A small network was shown many inputs. Here are its activations along a few directions, one row for each input.
Each table varies a few parts of the input and shows all the possible inputs, shuffled.
A made-up example of a description, with smaller parts first: ring(5) and (point or (values(2) and line(4)) or ring(11)).
Shared parts are said once, and a part with two or three values counts as separate values.
In the rows, zero is written as 128.

Other details of the inputs shift rows strongly along two fixed directions, in all tables alike. That doesn't count.

Rows:
r1: [119 110 138 132 123 122 114 115 124 122 115 140 135 130]
r2: [142 136 112 148 128 145 112 114 169 148 149 137 155 107]
r3: [139 151  93 137 129 149 121 134 154 158 158 132 143 121]
r4: [100 107 141 105 123 120 129 131 100 122 114 136 117 161]
r5: [239 213 123 139 166 119 214 178 127  97 148  39  76  47]
r6: [103 104 153 129 125 105 116 115 105 107 104 143 130 142]
r7: [ 91  87 161 117 111 110 112 108 102 104  92 147 125 156]
r8: [103 101 153 127 125 110 116 115 107 109 102 138 128 141]
r9: [139 139 111 150 130 144 112 111 169 148 147 132 158 108]
r10: [115 125 122 122 128 127 125 136 119 133 131 136 125 143]
r11: [142 139 109 152 129 145 109 117 167 148 148 140 155 104]
r12: [ 90  87 162 118 113 110 111 109 104 103  93 149 125 155]
r13: [138 144  99 135 126 151 126 136 152 158 152 128 135 120]
r14: [138 152  95 135 130 152 122 135 153 160 157 131 143 120]
r15: [ 91  85 164 115 113 110 115 107 106 104  94 146 125 158]
r16: [101 102 142 106 119 122 131 132 104 122 113 134 112 160]
r17: [113 113 127 111 122 133 126 132 122 134 128 137 122 149]
r18: [203 171 166 109 156  85 221 176  65  60 100  42  48  86]
r19: [ 96 104 139 107 121 120 124 132 101 120 110 137 114 160]
r20: [104 104 153 125 123 110 116 113 102 109 101 139 130 143]
r21: [142 143 109 154 131 142 112 115 163 147 145 130 155 103]
r22: [110 119 124 115 122 131 123 131 117 134 124 133 123 147]
r23: [140 145 114 154 135 138 113 119 157 144 145 134 155 103]
r24: [141 144 113 152 133 141 115 114 164 147 149 132 158 106]
r25: [201 167 169 108 158  85 222 174  69  60 103  43  49  89]
r26: [139 144  94 131 125 156 119 134 158 161 156 135 140 121]
r27: [115 126 123 120 128 131 126 136 118 135 130 135 125 143]
r28: [135 147  96 134 128 151 122 130 161 158 160 135 146 125]
r29: [142 143 112 154 133 138 115 114 164 145 150 134 158 106]
r30: [ 90  91 158 117 114 104 109 106  98 101  94 150 130 158]
r31: [110 116 127 117 120 133 124 134 122 133 126 137 121 147]
r32: [140 145  95 134 129 154 121 137 159 159 158 135 139 118]
r33: [115 120 125 117 127 131 129 133 123 135 129 129 123 144]
Description of these inputs: values(3) and (point or (values(2) and line(5))).
Q: List by row number the other rows that have the values(3) part in common with r14.
A: r1, r3, r7, r13, r18, r20, r21, r22, r26, r30
Q: Change only the values(2) part in r6. List by row number the other rows that result.
A: r10

Rows:
r34: [154 159 103 130 108 137 108 111 160 114 139 156 143 105]
r35: [102 158  91 119 119 161 130 127 159 158 157 126 143 150]
r36: [136 172 100 126 113 143 102 105 147 120 129 139 155 111]
r37: [128 121 149 184 198  64 147 182  37 137 122  97  97 111]
r38: [219 155 121 180 156 124 171 176 116 137 136  68  83  42]
r39: [119 161  73 118 109 171  98 132 151 168 149 151 148 136]
r40: [188 171 131 176 167 123 189 163 128 148 138  31  95  60]
r41: [126 142  91 107 120 172 116 138 198 155 181 169 142 141]
r42: [ 80  40 190  73  97 124 125 116 116  83  82 156  94 177]
r43: [118  96 115 185 135 144  92 114 168 178 142 143 171 100]
r44: [120 149 103 184 134 143  75  92 185 163 165 172 206 106]
r45: [ 54 102 173  78  94 103 117  87  98  63  74 141 130 198]
r46: [ 79  84 186  67 102  99 121 102 113  53  85 176 112 182]
r47: [132 140  89 110 127 152 126 123 162 173 176 140 158 153]
r48: [172 101 175 136 165  87 193 153  64 113 107  54  83 108]
r49: [ 85  87 175  70 108  92 124  80  92  77  88 156 136 197]
r50: [133 133  98 130  97 179  97 109 172 162 129 133 147 109]
r51: [159 135 141 132 153  84 172 194  39 103 105  98  61 116]
Q: Changing only one part turns r47 into r49. The same change can be made to r41. Which row results?
A: r46
Q: What is each input in this table made of?
A: values(3) and (point or ring(5))
Q: Change only the ring(5) part in r42. List by row number the other rows that result.
A: r38, r40, r48, r50

Rows:
r52: [129 154 122 154 151 121 138 126 149 131 145 108 146 113]
r53: [ 88  68 186 118 131  94 140 122  85  92  83 115 102 157]
r54: [151 119 119 145 153 135 130 140 130 167 151 116 134 113]
r55: [158 139 131 126 138 146 140 142 158 127 141 127 117  98]
r56: [128 155 125 150 158 124 127 146 140 133 149 131 143 107]
r57: [137 147 109 159 145 114 133 146 134 141 157 133 137 121]
r58: [100  99 171 100 104 103 124 110  85  73  69 125 102 154]
r59: [ 97  85 160 137 121  82 122 135  57  98  82 143  99 150]
r60: [145 125 128 152 140 135 143 124 143 157 145 102 138 113]
r61: [162 149 103 146 117 129 126 137 133 126 137 132 122 102]
r62: [138 143 120 167 138 128 122 121 141 135 125 109 142  94]
r63: [164 149 102 128 131 136 123 132 120 142 134 121 133 102]
r64: [142 143 118 162 133 129 127 118 126 149 130 108 146 102]
r65: [ 99  64 173 126 127  87 139 143  70 104  96 136  90 160]
r66: [ 11  94  74  75  41 221  36  75 222 184 141 219 176 216]
r67: [ 98 110 169  82 115  95 150 112  76  83  92 123 109 178]
r68: [135 154 120 149 146 123 142 122 136 148 149 108 150 124]
r69: [ 36 107  71  52  30 229  52  80 225 161 136 214 170 217]
r70: [138 145 122 164 146 132 111 139 134 137 127 132 138  88]
r71: [157 158 120 139 132 142 121 137 140 120 126 130 126  92]
r72: [ 92 109 175  84 128  99 137 134  78  67  91 146  99 166]
r73: [167 131 113 115 139 140 142 137 139 150 147 117 122 111]
r74: [108 102 168  97 102 100 133 111  69  87  75 119 106 156]
r75: [158 139 129 129 130 139 147 126 165 124 138 103 121 103]
r76: [164 129 114 133 123 133 144 143 152 134 151 129 114 109]
r77: [140 148 109 142 160 122 128 140 121 157 155 120 146 124]
r78: [154 159 104 133 131 123 144 144 139 122 158 132 125 120]
r79: [102 102 156  73 129  95 139 129  61  91  96 137 107 180]
r80: [146 137 107 155 145 131 112 132 114 159 137 123 144 103]
r81: [146 166 120 127 136 131 146 122 155 114 145 109 132 115]
r82: [140 126 134 154 151 138 128 147 149 143 145 126 131  96]
r83: [162 139 125 123 125 140 152 122 153 140 142 103 127 112]
Q: Changing only one part turns r74 into r64. The same change can be made to r79. Which row results?
A: r77
Q: What is each input in this table made of?
A: values(2) and (point or (values(3) and ring(5)))
Q: Change only the values(3) part in r71. List by row number the other rows that result.
A: r55, r72
Q: Start at r55 and move only the ring(5) part, one step at a time. The first step leads to r76. Which rows follow, in order?
A: r73, r83, r75
Q: Change only the values(2) part in r75. List by row number the other rows that result.
A: r53
